6.5 -9.3 -4.1 5.5 2.8 -14.2 -22.9 0.5 47.3 -2.8 8.9 -7.4 30.9 -15.3
 -13.8 29.1 13.3 -24.6 -17.0 -10.6 6.4 30.6 19.5 24.5 76.8 13.6 -28.4
 84.3 -9.2 -19.1 38.2 6.6 -> pev
6.3 -10.2 -3.5 5.6 1.4 -14.6 -22.0 -0.4 45.1 -3.8 7.8 -8.5 30.8 -15.3
 -13.8 25.4 13.3 -24.6 -17.3 -10.6 6.4 30.6 19.5 24.5 76.6 16.3 -27.5
 85.3 -9.2 -19.1 38.2 6.6 -> gefo
6.5 -9.3 -4.1 5.5 2.8 -14.2 -22.9 0.5 47.3 -2.8 8.9 -7.4 28.0 -13.5
 -13.5 29.1 9.6 -24.6 -16.5 -11.4 8.5 30.8 19.5 28.2 76.8 13.6 -28.3
 84.3 -9.2 -19.1 38.3 6.3 -> Nurap
tail: 1.4 -14.6 : -22.0 -0.4 45.1 -3.8 7.8 -8.5 30.8 -15.3 -13.8 25.4 13.3 -24.6 -17.3
 -10.6 6.4 30.6 19.5 24.5 76.6 16.3 -27.5 85.3 -9.2 -19.1 38.2 6.6
tail: -24.6 -16.5 : -11.4 8.5 30.8 19.5 28.2 76.8 13.6 -28.3 84.3 -9.2 -19.1 38.3 6.3
tail: -17.3 -10.6 6.4 30.6 19.5 : 24.5 76.6 16.3 -27.5 85.3 -9.2 -19.1 38.2 6.6
tail: -10.2 -3.5 5.6 1.4 -14.6 : -22.0 -0.4 45.1 -3.8 7.8 -8.5 30.8 -15.3 -13.8 25.4 13.3 -24.6 -17.3
 -10.6 6.4 30.6 19.5 24.5 76.6 16.3 -27.5 85.3 -9.2 -19.1 38.2 6.6
tail: 30.8 -15.3 -13.8 : 25.4 13.3 -24.6 -17.3 -10.6 6.4 30.6 19.5 24.5 76.6 16.3 -27.5 85.3 -9.2
 -19.1 38.2 6.6
tail: 76.8 13.6 -28.3 84.3 -9.2 : -19.1 38.3 6.3

-80.7 -21.2 38.9 41.5  Giret
-10.6 -21.1 38.9 -22.1  Lup
-10.6 -21.1 38.9 41.5  luvos
-80.8 -21.2 38.9 41.5  rigo
-80.8 -21.2 38.9 41.6  kabev
find: -80.8 -21.2 38.9 41.6 : kabev
find: -10.6 -21.1 38.9 -22.1 : Lup
find: -80.8 -21.2 38.9 41.5 : rigo

-75.9 43.2 26.7 2.0 9.3 0.6 4.7  mibis
-40.4 18.1 13.2 20.2 38.0 11.2 13.6  ref
-14.8 -4.4 -12.8 -4.8 -3.7 -18.5 10.5  Sokul
9.9 9.5 0.8 0.0 24.0 4.5 11.6  zurub
9.0 -0.8 4.7 7.7 5.1 -13.8 -5.2  puf
26.0 -8.5 21.4 11.6 2.8 -12.7 -12.3  Sede
48.9 12.6 -1.8 3.9 5.7 -16.3 -11.1  vesi
30.8 -28.1 7.1 2.3 -16.7 9.3 -33.3  gam
51.4 -15.6 -32.9 -3.8 -2.6 3.1 -8.4  rakos
42.8 -19.6 -25.4 -23.3 -13.7 4.4 -33.9  vize
42.1 -20.4 -21.8 9.6 1.7 -8.3 -17.4  supon
tail: -19.6 -25.4 -23.3 -13.7 : 4.4 -33.9
tail: 13.2 20.2 38.0 11.2 : 13.6

-14.6 5.0 5.2 -1.1 34.3 27.5 14.9 8.1 0.4 52.7 12.4 57.3 -48.7 -20.4
 -22.0 11.0 17.7 3.1 20.5 61.8 11.5 10.7 -6.9 23.7 -4.3 -52.6 6.7 16.5
 77.2 2.3 -6.9  sezif
-14.6 5.0 5.2 -1.2 34.2 27.5 14.9 8.1 0.4 52.7 12.4 57.3 -48.7 -20.4
 -22.0 11.0 -8.7 3.1 20.5 61.8 11.4 10.7 -6.9 23.7 -4.3 -52.6 6.7 16.5
 6.7 2.3 -6.9  karar
-14.6 5.0 5.2 -1.1 34.2 27.5 14.9 8.1 0.4 52.7 12.4 57.3 -48.7 -20.4
 -22.0 11.0 -8.8 3.1 20.5 61.8 11.5 10.6 -6.9 23.7 -4.3 -70.6 7.9 5.4
 -26.4 6.1 -41.4  Vimam
tail: -14.6 5.0 5.2 -1.2 34.2 : 27.5 14.9 8.1 0.4 52.7 12.4 57.3 -48.7 -20.4 -22.0 11.0 -8.7 3.1 20.5
 61.8 11.4 10.7 -6.9 23.7 -4.3 -52.6 6.7 16.5 6.7 2.3 -6.9
tail: 10.6 -6.9 23.7 : -4.3 -70.6 7.9 5.4 -26.4 6.1 -41.4
tail: -22.0 11.0 -8.7 3.1 : 20.5 61.8 11.4 10.7 -6.9 23.7 -4.3 -52.6 6.7 16.5 6.7 2.3 -6.9
tail: -1.2 34.2 : 27.5 14.9 8.1 0.4 52.7 12.4 57.3 -48.7 -20.4 -22.0 11.0 -8.7 3.1 20.5
 61.8 11.4 10.7 -6.9 23.7 -4.3 -52.6 6.7 16.5 6.7 2.3 -6.9
tail: -22.0 11.0 -8.8 : 3.1 20.5 61.8 11.5 10.6 -6.9 23.7 -4.3 -70.6 7.9 5.4 -26.4 6.1 -41.4
find: -14.6 5.0 5.2 -1.1 34.3 27.5 14.9 8.1 0.4 52.7 12.4 57.3 -48.7 -20.4
 -22.0 11.0 17.7 3.1 20.5 61.8 11.5 10.7 -6.9 23.7 -4.3 -52.6 6.7 16.5
 77.2 2.3 -6.9 : sezif
tail: -1.1 34.2 : 27.5 14.9 8.1 0.4 52.7 12.4 57.3 -48.7 -20.4 -22.0 11.0 -8.8 3.1 20.5
 61.8 11.5 10.6 -6.9 23.7 -4.3 -70.6 7.9 5.4 -26.4 6.1 -41.4

47.5 -7.3 -81.5 -33.1 77.3  velup
47.6 -7.3 -81.5 -33.1 77.2  pokep
-81.6 29.3 -61.1 -33.0 77.3  dek
-81.4 -11.2 59.4 52.3 -51.9  vov
-81.6 29.3 -61.1 -33.1 77.3  famif
-17.3 61.6 -13.7 5.1 -31.2  Nuf
14.8 33.4 -39.9 -3.4 -11.6  dafe
-27.5 -39.0 -51.9 11.6 64.9  kone
31.0 36.5 -52.5 -19.2 44.7  Dud
-6.5 -65.4 -14.8 14.8 4.7  Loker
28.1 51.1 -29.1 -33.9 17.9  sek
15.1 70.1 4.2 -36.8 1.8  vifof
tail: 47.6 -7.3 -81.5 : -33.1 77.2
tail: 29.3 -61.1 -33.1 : 77.3
find: 47.6 -7.3 -81.5 -33.1 77.2 : pokep
tail: 51.1 -29.1 -33.9 : 17.9
tail: -61.1 -33.1 : 77.3
tail: -39.0 -51.9 : 11.6 64.9
tail: 47.6 -7.3 -81.5 -33.1 : 77.2

-62.5 -56.8 15.9 -31.3 -0.5 -37.3 -> Kerim
-62.5 -56.8 15.9 53.7 -34.5 5.6 -> Gen
1.0 51.0 -25.3 -31.2 -0.5 -37.3 -> dofuf
6.1 -56.8 15.9 53.6 -0.5 -37.3 -> bonil
tail: 15.9 53.6 : -0.5 -37.3
tail: 53.7 -34.5 : 5.6
tail: -62.5 -56.8 15.9 53.7 -34.5 : 5.6
tail: 15.9 53.6 -0.5 : -37.3
tail: 51.0 -25.3 -31.2 : -0.5 -37.3
tail: 15.9 53.7 -34.5 : 5.6
tail: 15.9 53.7 : -34.5 5.6

-19.4 -12.5 -33.7 7.4 -13.4 9.6 -> ber
-10.2 0.1 -33.7 7.2 32.2 36.4 -> fef
7.3 -7.3 -2.0 0.0 4.1 -1.1 -> Gomum
-8.6 -38.2 -12.5 41.2 -21.6 -5.8 -> zaf
-41.9 0.2 -33.7 7.2 32.2 2.6 -> pozi
-15.5 -38.2 -12.5 41.2 -21.5 0.0 -> Salug
37.4 20.4 -46.3 -72.4 9.8 13.8 -> Tari
44.4 -12.5 -33.7 7.3 32.2 36.4 -> Semu
-19.7 20.4 -46.3 -72.4 9.7 -31.5 -> Fene
-19.5 -40.5 -18.3 -26.6 6.4 9.1 -> pel
tail: -19.4 -12.5 : -33.7 7.4 -13.4 9.6
tail: -7.3 -2.0 0.0 4.1 : -1.1
tail: -38.2 -12.5 41.2 -21.5 : 0.0
tail: -12.5 -33.7 7.3 : 32.2 36.4
tail: 0.1 -33.7 7.2 32.2 : 36.4
tail: 20.4 -46.3 -72.4 9.8 : 13.8
tail: 41.2 -21.6 : -5.8

-31.2 -18.4 21.2 -24.6 11.8 13.1 = luti
-38.6 -5.4 29.5 29.0 -2.9 -18.4 = Fufu
-16.9 -22.0 -43.0 -60.6 11.8 13.0 = Ribat
-65.0 -7.4 -49.3 -9.5 12.5 34.8 = tole
23.3 25.7 -11.3 7.9 -34.2 11.5 = buzi
-54.7 1.7 -20.2 21.9 12.5 34.9 = Rab
52.8 -8.4 4.4 -32.2 15.6 41.5 = lofa
-31.2 -18.4 21.3 -24.6 17.0 -1.5 = funaz
-16.9 -22.0 -43.0 -60.6 11.7 -45.1 = Lipon
tail: -16.9 -22.0 -43.0 -60.6 11.8 : 13.0
tail: -7.4 -49.3 -9.5 : 12.5 34.8
tail: 1.7 -20.2 : 21.9 12.5 34.9
tail: -31.2 -18.4 21.3 -24.6 : 17.0 -1.5

-19.4 -3.0 3.4 -9.9 -1.4 2.5 14.0 1.8 -16.9 -7.0 23.6 -13.1 -4.1 -1.0
 7.5 2.4 -4.0 3.5 1.0 -2.5 -2.4 17.6 -10.8 -1.8 -6.3 8.9 -9.6 -3.7 -1.6
 4.9 -18.6 4.1 17.6 5.0 1.8 -21.6 11.0 1.0  nole
-3.1 -5.6 -3.4 12.4 -4.0 33.2 15.5 1.4 -6.6 6.8 -39.2 50.1 -0.8 30.7
 -40.2 1.4 29.3 -14.2 -20.0 -27.8 4.9 -2.1 47.9 -23.8 5.4 2.2 12.7 7.1
 10.0 16.9 16.3 23.8 20.2 -2.0 -1.6 1.5 -22.0 -20.9  Dar
19.7 -3.2 1.3 -3.0 -1.0 17.6 23.0 11.4 -4.1 -16.9 -7.6 -2.3 -39.7 -0.9
 7.5 -20.7 -20.9 12.9 -13.3 12.2 12.0 -27.5 -7.1 4.0 -13.1 -3.5 16.5
 -4.9 -4.0 -3.0 8.8 22.3 15.4 -5.7 3.3 -27.0 9.2 -8.1  vizuf
-30.9 -1.7 -1.3 -13.1 30.7 46.2 35.3 6.6 -25.8 -19.1 -2.0 12.6 -20.0 1.6
 -19.4 5.9 -21.4 -2.2 3.3 10.8 15.0 3.1 -16.1 21.9 -17.1 21.3 -1.9 -6.2
 -14.2 21.4 4.6 12.4 22.5 -4.7 0.0 -36.3 5.8 -8.7  sase
39.5 23.0 -6.9 38.4 39.9 63.0 -23.3 -4.6 0.3 -43.4 -3.7 -10.5 9.7 9.3
 4.9 -29.2 0.5 2.2 3.9 -25.1 -25.1 3.3 22.2 -22.6 46.9 10.9 35.4 24.5
 14.2 -32.0 13.7 4.2 11.8 20.6 -12.6 19.3 -11.2 -15.6  zom
1.6 14.1 7.0 14.4 26.1 38.6 54.8 20.5 2.7 -4.7 -20.1 42.5 -2.9 -7.4
 -36.8 18.9 -6.1 -14.2 -30.2 -0.7 34.4 -7.4 -5.3 -6.9 1.5 -0.1 11.3 -0.9
 2.9 17.2 35.6 32.8 24.1 -14.1 0.1 -42.2 -13.8 -25.9  raduk
-10.7 -37.1 2.1 -19.1 -1.7 -3.2 11.4 24.0 -13.7 0.1 -8.5 18.9 -16.4 -2.6
 0.6 -4.0 -13.3 -1.3 -7.0 6.3 -4.7 -12.6 6.2 -1.3 -22.0 0.1 -5.7 9.3
 -16.1 20.4 -0.6 14.7 28.2 -15.8 4.4 -22.0 7.0 4.9  lopiv
12.5 -37.6 14.9 -8.5 -39.9 -3.2 8.2 21.0 -6.5 -19.2 15.9 8.9 -29.9 14.6
 22.3 -20.1 -7.9 33.4 -20.8 -14.1 10.6 7.0 -0.4 -13.8 -1.8 -8.8 -10.1
 1.0 28.4 12.0 -13.2 18.7 42.6 7.1 6.4 -40.0 26.6 5.2  miz
-6.0 -15.6 8.7 14.3 26.1 47.3 16.6 28.1 3.8 -21.9 -6.0 50.1 -0.8 30.6
 -40.2 1.4 -9.6 -5.0 -27.4 -15.0 11.6 13.3 1.0 -19.9 3.2 -1.0 -7.7 18.2
 22.5 31.5 13.8 18.4 37.5 -6.5 -7.3 -41.0 -8.4 -14.5  Pida
4.8 15.0 -7.6 2.7 39.2 50.2 14.9 11.4 3.7 -16.9 -8.6 -9.9 -13.1 -10.2
 -26.3 -1.3 -28.3 -7.4 -12.2 -3.9 -4.7 13.8 0.0 4.6 -3.3 15.1 11.1 3.7
 6.2 0.9 -4.6 7.7 1.1 -2.6 -8.5 -22.4 -15.5 -1.9  losur
-17.2 -21.3 6.5 -11.6 31.2 47.6 36.7 -4.6 0.2 -18.7 6.0 29.5 -30.1 29.5
 -57.0 10.9 -45.1 -2.3 -33.5 3.1 14.0 28.3 -25.2 10.0 -27.7 -0.7 -27.1
 5.4 22.2 45.1 -7.9 6.4 28.2 -17.3 -11.0 -73.7 -4.3 -0.3  gavik
10.1 8.7 0.6 16.8 7.4 3.5 -12.9 -8.8 -10.5 -7.7 12.8 -16.2 6.3 4.7 6.0
 -12.9 9.8 -11.5 3.2 -6.6 -11.6 -15.3 11.2 -12.6 14.1 -8.1 8.9 19.6 -2.0
 -15.1 0.5 -4.7 4.6 16.4 -6.6 11.3 -1.9 -10.5  gozok
tail: 14.3 26.1 : 47.3 16.6 28.1 3.8 -21.9 -6.0 50.1 -0.8 30.6 -40.2 1.4 -9.6 -5.0 -27.4
 -15.0 11.6 13.3 1.0 -19.9 3.2 -1.0 -7.7 18.2 22.5 31.5 13.8 18.4 37.5
 -6.5 -7.3 -41.0 -8.4 -14.5
tail: -1.0 7.5 : 2.4 -4.0 3.5 1.0 -2.5 -2.4 17.6 -10.8 -1.8 -6.3 8.9 -9.6 -3.7 -1.6 4.9
 -18.6 4.1 17.6 5.0 1.8 -21.6 11.0 1.0
tail: 50.1 -0.8 30.6 -40.2 1.4 : -9.6 -5.0 -27.4 -15.0 11.6 13.3 1.0 -19.9 3.2 -1.0 -7.7 18.2 22.5 31.5
 13.8 18.4 37.5 -6.5 -7.3 -41.0 -8.4 -14.5
tail: 39.5 23.0 -6.9 : 38.4 39.9 63.0 -23.3 -4.6 0.3 -43.4 -3.7 -10.5 9.7 9.3 4.9 -29.2 0.5 2.2
 3.9 -25.1 -25.1 3.3 22.2 -22.6 46.9 10.9 35.4 24.5 14.2 -32.0 13.7 4.2
 11.8 20.6 -12.6 19.3 -11.2 -15.6
tail: -4.6 0.3 : -43.4 -3.7 -10.5 9.7 9.3 4.9 -29.2 0.5 2.2 3.9 -25.1 -25.1 3.3 22.2
 -22.6 46.9 10.9 35.4 24.5 14.2 -32.0 13.7 4.2 11.8 20.6 -12.6 19.3
 -11.2 -15.6
tail: 47.3 16.6 28.1 : 3.8 -21.9 -6.0 50.1 -0.8 30.6 -40.2 1.4 -9.6 -5.0 -27.4 -15.0 11.6 13.3
 1.0 -19.9 3.2 -1.0 -7.7 18.2 22.5 31.5 13.8 18.4 37.5 -6.5 -7.3 -41.0
 -8.4 -14.5

52.3 -44.6 -22.6 12.9 = mim
19.7 -44.7 -22.7 12.9 = Puzal
-51.2 19.0 -17.0 -21.2 = depe
19.6 -44.6 -9.0 -10.6 = mep
19.7 -44.6 -22.7 12.9 = Valo
tail: -44.6 -9.0 : -10.6
tail: 19.7 -44.7 : -22.7 12.9
tail: -44.7 -22.7 : 12.9
tail: -51.2 19.0 : -17.0 -21.2
tail: 19.7 -44.6 : -22.7 12.9
tail: -44.6 -22.6 : 12.9

-36.1 7.3 1.1 -16.3 -17.3 3.6 -18.4  Revu
29.7 -43.5 -26.3 -21.3 0.2 -15.0 37.2  puv
34.7 -63.0 1.2 -16.3 -37.8 11.7 15.0  nav
-36.2 7.3 1.2 -16.2 58.4 -65.1 2.3  komer
6.0 15.2 23.5 28.7 -68.5 31.2 -13.0  vibod
tail: -36.1 7.3 1.1 -16.3 : -17.3 3.6 -18.4
tail: 1.2 -16.3 : -37.8 11.7 15.0
tail: 7.3 1.1 -16.3 : -17.3 3.6 -18.4
tail: -36.2 7.3 : 1.2 -16.2 58.4 -65.1 2.3
tail: 7.3 1.1 -16.3 -17.3 3.6 : -18.4
tail: 34.7 -63.0 : 1.2 -16.3 -37.8 11.7 15.0
tail: 1.2 -16.3 -37.8 11.7 : 15.0

